Each row below holds a small network's activations on one input, seen along a few directions.
In each table, some parts of the input vary, and every possible input appears once, in random order.
A made-up example of a description, with smaller parts first: one of 2 separate values, together with either a single point or one of 11 places along a line or (one of 4 places along a line, together with one of 8 places around a ring).
Shared parts are said once, and a part with two or three values counts as separate values.

Other details of the inputs shift rows strongly along three fixed directions, in all tables alike. That doesn't count.

A family of inputs:
row 1: [-23  10 -33   2  36   2  -7  81  62  48  62  -4  24]
row 2: [ -9 -26  -6  -6  56  17 -19   0   0  -7  -9   4  10]
row 3: [ -3  14  -8  22 -51 -28  14  -8  16 -15  -3  -8  -4]
row 4: [-10  -3 -32  34   6 -42 -28 -26  13 -35 -36 -12 -13]
row 5: [ 13  36  -1   6 -58 -13   2   9  17   1   1  -5   1]
row 6: [ 14   8   2  11 -39 -20  17 -53 -11 -18 -30 -18 -23]
row 7: [ 15  -6  40 -29   2  25   9  -1 -37  10   6   8  15]
row 8: [ 11  36   4  -5 -45  -2  19  30   9  10  19   1  17]
row 9: [-14 -22  -9   8  56   5 -24 -17  -5 -17 -32   9  -2]
row 10: [-11 -27 -10  10  57   2 -19 -18  -9   4 -32   0  -8]
row 11: [ -1 -20  38 -32   1  41  26  15 -35  15  36  13   0]
row 12: [  9  30  -4  17 -57 -25  -2  -9  15   0 -15  -7  -1]
row 13: [ -1  11   8  -4 -43  -2  24  26  18   1  35 -11  10]
row 14: [ -1   5 -22  30  -1 -39 -46 -30  12  -8 -46 -16  -5]
row 15: [  2 -21  35 -28  13  33  17 -11 -26  -6   3   4   4]
row 16: [ 25  13  11  -4 -48  -8  -4 -30 -13 -12 -19  -7  -7]
row 17: [  9  -9  39 -31   9  48  37   9 -21  17  25  16   1]
row 18: [-13 -28  -5  12  51  -1 -29 -12 -11 -18 -24  10  -5]
row 19: [ 15 -20  22 -31  16  27  14 -16 -31   6  14  13 -10]
row 20: [  5   9   4   7 -42 -11  15 -31 -19 -19  -5   0 -23]
row 21: [-22   5 -42  14  30  -4 -20  62  52  25  47  -6  18]
row 22: [-13 -29 -13   6  55  -6 -24 -18 -14   9 -23   6 -11]
row 23: [  5 -15  30 -30  16  35  18  -7 -26 -17   3  10   0]
row 24: [ 18  30 -15  12 -54 -30   4  -8   8  -7 -11 -15   8]
row 25: [-18  23 -24   7  28   3 -13  87  51  44  41   6  46]
row 26: [ -3  15   2  -2 -42  -2  23  21  13  11  41 -11   1]
row 27: [ 10 -22  38 -37   2  43  23  15 -26  -2  35  12   9]
row 28: [  2  21  -9   5 -40 -15  25   2  16  12  17   0  -8]
row 29: [ 22  19  14  -4 -46 -10  -2 -27 -13 -18 -21  -4 -12]
row 30: [-17 -11 -22  28   3 -30 -18  -7  11 -12 -23 -11  -2]
row 31: [ -5  14  -3   2 -44  -6  26  10  17  -1   6 -12   6]
row 32: [  8  26   2   5 -60 -14   4  10  14  11   0 -10   5]
row 33: [ 12  13   0   1 -39 -15  19 -35 -14 -11 -10   2 -26]
row 34: [-30   9 -35  16  33   1  -8  65  63  22  29  -1  31]
row 35: [-17 -27  -8  15  51  -2 -28 -20 -16  -3 -17  11  -9]
row 36: [-12   2 -32  26  10 -30 -23 -12  12 -16 -12  -8 -15]
row 37: [ 15  -5  36 -38  12  47  34  11 -21   5  28  11  -4]
row 38: [ -6 -21 -15   2  63  -5 -27 -18  -9  -5 -19   9 -16]
row 39: [ 17 -17  25 -27  18  36  19 -14 -25   1   7   7  -7]
row 40: [  0 -11  -6   4  57  -5 -39  -9 -18  -8 -33   8   7]
row 41: [ -6   8 -34  31  15 -24 -14 -16  22  -8 -29  -7 -15]
row 42: [ 10 -12  36 -25   9  25   6   0 -43  12  -6  12  14]
Description of these inputs: one of 6 places around a ring, together with either one of 2 separate values or one of 5 places around a ring.
- Changing only the place on the ring of 6 turns row 27 into row 13. The same change can be made to row 24. Which row results? => row 7
- Change only the place on the ring of 5 in row 39. List by row number the other rows that result. => row 2, row 19, row 21, row 27
- Change only the choice among 2 separate values in row 42. List by row number the other rows that result. => row 32
- A walk changes only the place on the ring of 5. It starts at row 34 and steps to row 3. List the rest of the walk in order. => row 35, row 28, row 17

A family of inputs:
row 43: [  7  -5  10  -9   3   3  -6  -7 -14  -3  -1   4  -2]
row 44: [  4  17 -11  -1 -11  -3   6  21  22   9  12  -2   6]
row 45: [-10   3 -10   6 -13  -4  14  19  21   3  20  -4   6]
row 46: [ -2  14  -5   3 -16  -6  -1  22  17   8  17  -1   7]
row 47: [  5  -5   9  -6   4   7  -3  -9 -13   7  -4   2  -2]
row 48: [  0  -7  12  -6   3   2  -4  -4 -16   3  -2   5   3]
row 49: [ -4  14  -6   4 -13  -3   8  22  19   7  10  -5  15]
row 50: [  2  -5  12  -5   2   9  -4  -3 -14  -7  -5   6   1]
row 51: [ -2 -16   8  -4   5   8   7 -13  -9  -8  -1   0  -7]
row 52: [-27 -19 -49  34  96 -20 -69  12  28  12 -27   3   8]
row 53: [ -3  12 -15   1  -9  -4  13  18  20   5  23  -5  -4]
row 54: [  5  -4  10  -8   5   9   2  -7 -10   4  -9   3  -2]
row 55: [  3  -4  13  -7   6  10   1  -6 -10  -2  -8   0   4]
row 56: [  3  -5   9  -7   5   7   5  -5 -12   4  -8   6   2]
row 57: [  0 -11   7  -4   7   5   9 -14 -12  -2   0   0 -14]
row 58: [ -6  12 -12   5 -10  -3  13  18  20   6  22  -3  -4]
row 59: [  1 -12   5  -7   5   8   7 -15 -10 -13   0   2  -8]
row 60: [  1  13  -8   1 -15  -3  -1  25  17   1  15  -4   9]
row 61: [ -4  11  -5   4 -17  -3   0  25  17   6  13  -6  10]
row 62: [ 10  -2   6  -8   4   6  -3 -10 -13   1  -2   4  -4]
row 63: [  4  -5   8  -5   4   6  -1  -7 -15   7  -3   5   1]
row 64: [ -2 -12   7  -4   5   9   7 -14 -10 -12  -1   4  -8]
row 65: [  4  -2  13  -6   5  10   2  -7 -10  -6  -7   4   3]
row 66: [  2  -7  13  -7   3   4  -6  -6 -14   2  -2   3  -1]
row 67: [ 11  26 -32  42 -56 -63 -10 -62  10 -40 -59 -26 -21]
row 68: [  0  17  -9   2 -13  -1   7  21  22  10  11   0   6]
row 69: [ -2 -11   6  -2   8   4  11 -12 -15  -1   0   3 -10]
row 70: [ -1  -8  12  -5   3   7  -3   0 -16  -3  -5   5   5]
- What is each input in this table made of? => one of 4 places along a line, together with either one of 2 separate values or one of 5 places around a ring
- Changing only the place on the line of 4 turns row 47 into row 63. The same change can be made to row 51. Which row results? => row 45
- Change only the choice among 2 separate values in row 53. List by row number the other rows that result. => row 59
- Change only the place on the line of 4 in row 50. List by row number the other rows that result. => row 60, row 61, row 70
